A small network was shown many inputs. Here are its activations along a few directions, one row for each input.
Each table varies a few parts of the input and shows all the possible inputs, shuffled.
A made-up example of a description, with smaller parts first: one of 2 separate values, together with either a single point or one of 9 places along a line or (one of 6 places along a line, together with one of 8 places around a ring).
Shared parts are said once, and a part with two or three values counts as separate values.

Table:
row 1: [ -5  -9 -41  14 -29  15  -5  -6   5 -24 -24  29 -15]
row 2: [-19  -3  -9  26 -32  -7  10  24  35 -18   2 -20 -18]
row 3: [ 18 -26  -2   1  29   0  35 -13  -5   6 -16  41   4]
row 4: [ -6 -35  34   1  22   8 -24  26  20  11  26  10  19]
row 5: [  1  44  -9 -18  -1 -10 -41 -10 -26  21 -17  18  -2]
row 6: [  0  38  11 -13 -12  -5 -43   9 -10   8  15 -27   9]
row 7: [ 21  35 -17 -12   1 -14  11 -30 -32   4 -21   1   3]
row 8: [ 32   7 -27  11  -8 -10  17   2  -2 -25 -24  31  13]
row 9: [ -7 -27   9 -10  29   3 -20   4  -2  27  -6  60   2]
row 10: [-11  14  12  17 -16 -22 -31  46  32   5  10   0   9]
row 11: [ 12  10   5  22 -12 -29  24  26  30 -19   4 -17  10]
row 12: [-16 -37 -17   5  11  23  20 -20   4   3 -15  39 -21]
row 13: [-14  23 -28  -8 -18   9  -7 -35 -28   4 -21  -4 -29]
row 14: [ 15  -3  23 -14  27  -7  36 -13 -17   9  11 -36   5]
row 15: [ 16 -32  18   9  24   3  39  12  18 -15  17  -8  25]
row 16: [  6  11 -19   2 -12  -4 -46  17   6  -4 -15  45  12]
row 17: [-23 -11  19 -10   7  20  19 -21 -14  12  17 -40 -25]
row 18: [ 24  32   3  -6 -11 -12  14  -7 -17 -12   4 -44  13]
row 19: [-13   2  35 -24  25  -1 -20   0 -10  31  24 -18   3]
row 20: [-14  21 -10  -4 -28  12 -10 -16  -8 -12  11 -50 -15]
row 21: [-18 -53   9  11   7  25  22   4  20 -13  18 -11  -4]
Describe the family of inputs behind these rows.
Answer: one of 3 separate values, together with either a single point or one of 6 places around a ring
The inputs of row 8 and row 16 match in every part but the choice among 3 separate values. If row 3 is changed in the same way as row 8 into row 16, which row does it become?
Answer: row 9
Which other rows does row 12 become when the place on the ring of 6 takes its other values? List them by row number.
Answer: row 1, row 13, row 17, row 20, row 21

Table:
row 22: [ -1 -11  34 -11  29  -3  12   5  -1  20  20 -14   8]
row 23: [ 12 -26 -13  16   8  -1  33   4  16 -11 -15  40   4]
row 24: [-11 -25  17   5   7   6 -20  23  21   3  19   6   7]
row 25: [ -8   9  -6 -18   5   9  -8 -28 -29  17  -9   3 -16]
row 26: [ -6   4 -14  -8  -1  11  12 -28 -21   2 -14  -1 -20]
row 27: [  3 -25  19   8  15  -5  47  -1  12  -5  12 -21   1]
row 28: [-10 -24   1  -1  14   8  -9   2   4  17  -6  43  -4]
row 29: [  8  38 -19  16 -34 -24   2  11  12 -19 -14 -18  -3]
row 30: [-17 -21  31  -7  22   7   6  -1   2  19  21 -16  -6]
row 31: [ 12  10   2   2 -13  -1  24  -8  -5 -19   6 -48   4]
row 32: [ 19   4 -31   9 -13   2  10  -8   1 -23 -23  20   6]
row 33: [  8  20  -3 -22  13  -2  -3 -23 -33  17  -9   3  -3]
row 34: [ 15   8 -17  -2  -2  -3  34 -28 -19 -10 -19  -3  -9]
row 35: [-16 -27  21   2  13   8  29  -1   7   5  19 -18  -9]
row 36: [ -8 -29  -9  10   6  11  11   1  12   1 -11  42  -7]
row 37: [ -8  13  16 -11  -4   9 -17  -8 -15   6  16 -39  -2]
row 38: [  8 -29   3  20  -1  -3  21  24  32 -23  12   2  15]
row 39: [ 14  15 -13  -9   1  -3 -27  -3 -15   1 -14  28  13]
row 40: [-10  35 -18  10 -32 -11 -16  10   9  -7  -7 -14 -13]
row 41: [ -7   6   5  -4 -12  10   4  -8  -9  -8  11 -44  -6]
row 42: [  5 -17  21   2  15  -8 -16  30  18   1  18   8  22]
row 43: [  1   0 -26   4 -14  11 -12 -10  -2 -11 -17  26  -4]
row 44: [  5  49  -4  -1 -17 -26 -33  17  -4   5  -4 -11   4]
row 45: [  8 -14   5  -4  22  -4  -4   8   1  16  -7  46  11]
row 46: [  7  22  17 -15   4  -4 -13  -2 -19   6  15 -38  11]
row 47: [-11  40  -7   2 -23 -14 -37  10   2   7  -4 -11  -9]
row 48: [-10 -31   7  14  -1   8   1  22  29 -12  17   5   5]
row 49: [ -4   7 -17  -8  -5  11 -32 -10  -8   5 -12  26  -1]
The inputs of row 44 and row 40 match in every part but one. If row 22 is changed in the same way as row 44 into row 40, which row does it become?
Answer: row 35
Describe the family of inputs behind these rows.
Answer: one of 4 places along a line, together with either a single point or one of 6 places around a ring
Which other rows does row 24 become when the place on the line of 4 takes its other values? List them by row number.
Answer: row 38, row 42, row 48
List by row number the other rows that have the place on the line of 4 in common with row 34.
Answer: row 23, row 27, row 29, row 31, row 32, row 38

Table:
row 50: [  7 -48  21  15  23  -1  35  22  32  -7  14  17  16]
row 51: [  1   1  -5   2  -7   1 -13   5   4  -5  -1   7   3]
row 52: [  6   3 -12  -3   3  -3  -5  -6  -7   4 -15  25   0]
row 53: [  0  -5 -14   4  -3   4   6  -6  -1  -6 -13  16  -7]
row 54: [ -4  17   6  -2  -9  -6 -15   5   1   0   8 -26   0]
row 55: [  7   9  -6  -7   0  -1  -6  -6 -10   2  -6   8   4]
row 56: [  3  23   6  -9  -3  -8  -8  -7 -14   8   3 -22   0]
row 57: [ -1  15   2  -3  -8  -2   3  -8  -7  -3   4 -33  -6]
row 58: [ -2  10  -5   0  -8   1   7  -7  -6  -3  -1 -13  -7]
row 59: [  3   0 -10   1  -5   6   5  -8  -4  -8  -5  -2  -2]
row 60: [ -6  13  -1   1  -9  -3 -12   7   3   2   3  -6  -1]
row 61: [  4  19  -2  -7   0  -5  -5  -6 -13   7  -3  -4  -1]
row 62: [-15 -54  29   0  32  18  21   7  15   9  21  10   3]
row 63: [ -3  -3 -10   7  -6  -1 -12   7   8  -1  -8  23  -1]
Describe the family of inputs behind these rows.
Answer: either one of 2 separate values or (one of 3 separate values, together with one of 4 places along a line)
Which other rows does row 60 become when the choice among 3 separate values takes its other values? List them by row number.
Answer: row 58, row 61
List by row number the other inputs of the same sort as row 62.
Answer: row 50
